Each row below holds a small network's activations on one input, seen along a few directions.
In each table, some parts of the input vary, and every possible input appears once, in random order.
Descriptions start from the smaller parts, as in this example, which fits no table here: values(3) and (point or ring(9) or (ring(5) and line(6))).
Shared parts are said once, and a part with two or three values counts as separate values.
In the rows, zero is written as 128.

Other details of the inputs shift rows strongly along three fixed directions, in all tables alike. That doesn't count.
These rows show it; all are for the same input, with only those details redrawn:
[ 77 172  92 164 164 104 120 190  97 112 170 112 128 170]
[162 123 146 102 170 120 117  83  93 163 143 149 138 140]
[106  26 196 170 113 121  61 110 209 128 102 137  96 180]
[175 138 127  96 152 125 142 108  92 160 138 148 155 110]

Table:
x1: [ 33 195 102 156 181  91  94 139  70 123 152  90  99 209]
x2: [180 153 135  96 155 136 135 110  89 157 137 146 151 119]
x3: [ 32 174 101 176 161  96  98 153  78 132 150  89  88 197]
x4: [139 141 153  85 157 108 120  76 101 162 102 127 124 142]
x5: [134 130 113 151 106 131 171 192 153 101 117 126 146  74]
x6: [162 123 146 102 170 120 117  83  93 163 143 149 138 140]
x7: [120 135 104 131 103 154 151 165 149  88 134 111 133  71]
x8: [142 124 147 106 149 115 114  78  94 182 107 119 106 134]
x9: [157 125 132  82 150 139 111  72 101 148 150 143 129 148]
x10: [149 117 139  90 148 146  97  69 107 149 154 132 128 135]
x11: [157 122 163  97 144 116 131  70  97 151 152 125 121 142]
x12: [ 67 181  84 171 174 114 133 179 111  89 174 113  91 162]
x13: [113  33 184 168 108 121  60 102 216 124  97 137  94 190]
x14: [141 141 111 144  70 147 152 194 153 112 111 132 168  90]
x15: [152 122 141 101 169 144 141  57 108 140 148 144 109 129]
x16: [ 96  37 183 162  92 140  38  92 210 119 114 138  92 169]
x17: [157 117 117 128  75 141 157 159 148 132 108 145 173  79]
x18: [143 145 133  83 140 127 138  83  94 162 106 110 136 125]
x19: [148 137 116 138  68 115 165 198 157 112 117 112 143  80]
x20: [143 127 115 113  85 126 153 159 138 139  74 113 134  84]
x21: [160 142 123  97 136 140 142  85 108 123 135 157 129  94]
x22: [144 133  94 140  67 138 155 176 160 115 108 136 166  96]
x23: [ 94  37 187 177 110 137  78  82 216 107 105 148  70 166]
x24: [157 122 141 105 153 140 164  95 103 134 139 135 145  99]
x25: [161 126 132  88 156 140 127  67 100 163 153 144 130 149]
x26: [100  36 180 168  94 135  60  93 215 128 109 146  88 186]
x27: [122 138 103 142  87 149 145 167 155  88 125 129 137  61]
x28: [166 144 121 110 145 132 160  83 100 132 129 154 143  99]
x29: [134 120 146 100 145 126 123  67  89 178 113 111 111 139]
x30: [  9 185 103 171 201  81  78 134  52 119 167  92  73 240]
x31: [146 120 156 118 169 126 134  66  93 142 142 156 130 123]
x32: [158 115 115 123  81 146 155 165 179  95 100 140 131  62]
x33: [105  28 183 163 101 131  69  94 214 120 103 127 100 196]
x34: [150 119 143  93 162 142 126  62 110 125 144 143 111 127]
x35: [134 137 127 107  76 124 156 141 147 135  74 124 155  90]
x36: [170 151 112  83 132 138 127  88  92 148 145 158 148 116]
x37: [165 133 128  91 147 137 150  97  90 157 145 137 161 118]
x38: [145 135 100 147  98 133 173 181 162  95 106 128 143  79]
x39: [ 52 185  87 169 181 113 103 180  99  77 185 101  91 156]
x40: [ 80 138  99 145  91 123 145 188 137 111  98  85 121 127]
x41: [171 141 120  88 142 138 112  98 103 152 145 141 139 103]
x42: [156 124 135 139  83 153 169 161 158 104 101 141 154  64]
x43: [ 79 192 106 168 187 114 133 183  87  91 172 110 111 161]
x44: [111 139  90 156  93 131 136 205 167 109 131 120 129 125]
x45: [156 119 113 127  98 147 180 143 156 104 108 127 148  79]
x46: [140 128 124 115  85 126 144 154 155 139  70 108 140  90]
x47: [103 152 109 161  74 109 151 199 143  98 138 108 135 115]
x48: [165 142 147 102 161 148 159  94  93 131 140 135 141 107]
x49: [144 155 135  72 142 122 151  85  90 159 107 117 145 122]
x50: [102 135 112 164  86 144 141 214 162  96 126 104 147 129]
x51: [154 136  93 119  75 140 144 187 161 113 114 133 150  85]
- Changing only one part turns x29 into x8. The same change can be made to x50. Which row results? => x2
- Changing only one part turns x17 into x6. The same change can be made to x31. Which row results? => x5
- Describe the family of inputs behind these rows. => values(3) and (point or line(4) or (values(2) and line(6)))
- Change only the line(6) part in x16. List by row number the other rows that result. => x14, x17, x22, x26, x36
- Change only the values(2) part in x36. List by row number the other rows that result. => x21
- Change only the line(4) part in x30. List by row number the other rows that result. => x1, x3, x35
- Change only the values(3) part in x30. List by row number the other rows that result. => x20, x40

Table:
x52: [127  61 172 136 102 155 120  99 190 118 105 122 102 140]
x53: [170 114  82 111  45 154 159 185 182 126 109 132 157  52]
x54: [173 185  96 101 161 135 177 129  63 149 165 134 172 117]
x55: [144 115 120 148 109 128 142 173 155 113 125 138 139  96]
x56: [123  23 200 143  93 149  92  81 218 117  89 125  97 136]
x57: [143  16 192 140  66 153  53  84 221 136  73 156 103 139]
x58: [114 155 120 121 140 136 147 125  96 119 150 120 133 115]
x59: [ 36 170 100 185 159 121 120 171 108  83 176  86  97 196]
x60: [125  53 194 133 101 108  79  81 170 153  76 121 103 160]
x61: [129 157 112 120 143 143 157 119 101 121 148 114 132 128]
x62: [142 122 166 100 183 138 116  21  78 156 155 139 109 163]
x63: [147 158 157  91 223 115 103   6  51 158 160 158  90 153]
x64: [129 145 147 103 193 129 112  57  68 134 159 140 116 140]
x65: [156 119 112 121  56 158 185 175 172 105  97 115 163  38]
x66: [166 138 123 131 106 131 155 153 142 128 114 160 149  76]
x67: [162 131 131  93 123 137 162  76 106 137 120 142 142 104]
x68: [175 206  95  89 179 132 179 110  23 161 180 147 176 116]
x69: [ 37 144 107 181 152 123 106 194 145  66 153  89  90 170]
x70: [166 167  88 106 117 140 185 150 104 115 132 130 149  47]
x71: [161 128 114 116  38 127 174 188 154 135  66 114 169  53]
x72: [152  67 174 118 138 125 111  73 156 146 117 152 120 169]
x73: [139 119 160 105 196 121 102  31  79 145 156 148  92 146]
x74: [163 130 132  88 130 127 146 104 106 171  87 125 134 110]
x75: [ 32 173 114 175 143  91  98 196  97 118 158  80 103 194]
x76: [139 130 150  84 169 129  77  32  89 158 161 153 118 175]
x77: [166 113 106 119  68 153 182 182 177 100  94 125 140  33]
x78: [144 108 146 116 110 123 128 109 133 161  77 122 129 120]
x79: [127  22 196 134  58 150  59  82 232 126  86 153 109 147]
x80: [141  95 177  96 160 104  87  54 110 172 108 123  99 177]
x81: [163 138  86 108  91 141 141 141 133 139 138 137 153  83]
x82: [159 123 164 106 208 114  98  50  97 161 150 164  99 166]
x83: [150 168 105 117 188 114 140 127  70 137 172 142 135 129]
x84: [177 116 115 126  73 149 170 194 176 109  98 135 178  49]
x85: [160 145 103 113  91 153 177 165 139 103 109 122 162  42]
x86: [177 216  88  93 198 114 165 118  41 151 170 155 152 105]
x87: [165 176  77  84  92 148 159 156 119 126 135 133 174  81]
x88: [170 163  69  99  91 143 160 151 109 143 145 140 167  65]
x89: [118  99 170 105 159 114  94  35 111 175  97 136 109 164]
x90: [152  90 147 103 152 130  75  43 127 165 151 149 107 161]
x91: [156  47 198 127 131 135  94  67 168 150 116 148 125 149]
x92: [175 164  91 107 105 130 193 158 104 132 129 145 187  83]
x93: [ 67  96 145 210 114 110  86 183 199  88 121 130  93 168]
x94: [148  68 181 128 140 132 100  84 158 145 126 142 125 152]
x95: [140 161  95 112 132 137 112 133 101 135 140 133 138 126]
x96: [153 138 149 111 187 127 123  62  69 163 168 149 137 168]
x97: [129 146 127 117 101 116 140 156 114 151 115 105 143 109]
x98: [132 124 131 125  80 122 140 174 152 141  97  98 141 103]
x99: [137  70 188 135 158 126  78  74 146 137 130 152 116 160]
x100: [111 163 103 112 144 115 143 125  98 149 110 113 136 130]
x101: [159 214  92  79 175 141 186  91  19 149 176 133 156 104]
x102: [159 134 159  91 207 111 113  21  50 173 166 168 132 186]
x103: [130  72 166 108 110 142  73  82 180 133 118 142 107 165]
x104: [135  15 209 139  71 116  74  90 221 146  48 118  99 152]
x105: [167 185  91  99 156 119 177 125  64 143 157 143 174 120]
x106: [ 31 129 117 202  99 105 103 210 158 104 101  89 100 177]
x107: [ 53 139 111 188 154 113 100 213 148  78 160 103 108 182]
x108: [ 37 188  98 164 188 111 116 155  73  94 192  93 101 187]
x109: [172 107 129 102  36 140 170 192 181 145  66 106 159  49]
x110: [156  60 179 124 155 126  94  80 157 143 125 155  99 147]
x111: [133 121 132 144  84 139 146 146 171 103  95 140 119  74]
x112: [ 49 147 108 199 138 112 105 219 140  76 159 110 121 168]
x113: [ 52 194  76 163 173 112  79 170  76 106 182 110 105 200]
x114: [107  34 194 141  78 128  88  81 206 150  48 134 106 140]
x115: [160 174  92  99  99 128 183 157  91 159  90 120 167  68]
x116: [144 170 107 121 184 113 139 125  64 138 174 146 136 125]
x117: [ 35 174  94 178 159  94 106 188 101 115 135  82  98 201]
x118: [152  90 180 118 178 125  88  62 121 146 140 153 123 158]
x119: [130 118 114 124  88 140 166 151 162 103 106 119 131 106]
x120: [154 203  90  91 171 129 171 121  70 127 147 135 124  89]
x121: [140  63 177 152 111 139 108 106 177 134 116 138 127 156]
x122: [ 37 129 125 192  96  99  97 220 165 102 123  71 102 177]
x123: [ 52 164  94 185 164  97 118 186 114  92 173 108 119 214]
x124: [159 185  73  91 138 132 145 118  64 154 174 145 155  99]
x125: [167 192  75  85 147 140 138 129  67 146 151 136 155 106]
x126: [143  86 180 126 143 129  97  51 157 131 106 149  87 130]
x127: [ 34 152 103 191 138 119 109 198 138  64 153  93 102 158]
x128: [160 179 102 101 174 133 167 128  63 148 170 133 156 134]
x129: [170 137 112 119  84 145 180 178 134 128 122 138 183  61]
x130: [143 120 156 102 202 122 103  34  83 143 156 143  89 152]
x131: [148 140 111 120 111 139 163 141 119 114 127 137 134  64]
x132: [145 161 103  95 138 144 173 136 100 123 142 115 143  88]
x133: [177  98 122 138  56 145 170 189 182 115  95 151 164  39]
x134: [147  76 180 102 152 131 107  20 133 144 117 144 102 166]
x135: [123 111 124 137  85 136 154 138 164 102 104 121 132 113]
x136: [ 29 127 107 202  91 117 125 203 172  61 130  98 103 170]
x137: [ 22 172  90 167 162  97 110 182 112 111 135  85  96 197]
x138: [ 21 176  91 174 158  94 107 176 106 112 136  86 104 195]
x139: [167 149 103 104  70 121 174 173 128 142  82 108 169  65]
x140: [ 41 121 117 196 122 125 102 199 176  60 134  90  96 157]
x141: [185  97 144 112  86 147 159 135 156 140 108 146 172  70]
x142: [152  60 186 117 145 136 100  77 158 149 125 143 117 154]
x143: [ 52 112 104 188  96 130  73 214 190  82 125 103  93 178]
x144: [ 55 177  99 196 175  95 103 192 118  91 171 120  99 186]
x145: [171 122 113 127  55 151 179 170 193 101  74 135 142  27]
x146: [138 115 117 119  64 147 121 152 179 114 113 133 149 105]
- Changing only one part turns x106 into x74. The same change can be made to x136. Which row results? => x119
- Changing only one part turns x137 into x114. The same change can be made to x109. Which row results? => x75
- Changing only one part turns x128 into x54. The same change can be made to x120. Which row results? => x145
- Describe the family of inputs behind these rows. => line(5) and (values(3) or line(4) or (values(2) and line(6)))
- Change only the values(3) part in x103. List by row number the other rows that result. => x53, x143
- Start at x105 and move only the line(6) part, one step at a time. The first step leads to x121. Which rows follow, in order? => x91, x118, x55, x144
- Change only the line(4) part in x60. List by row number the other rows that result. => x89, x97, x115
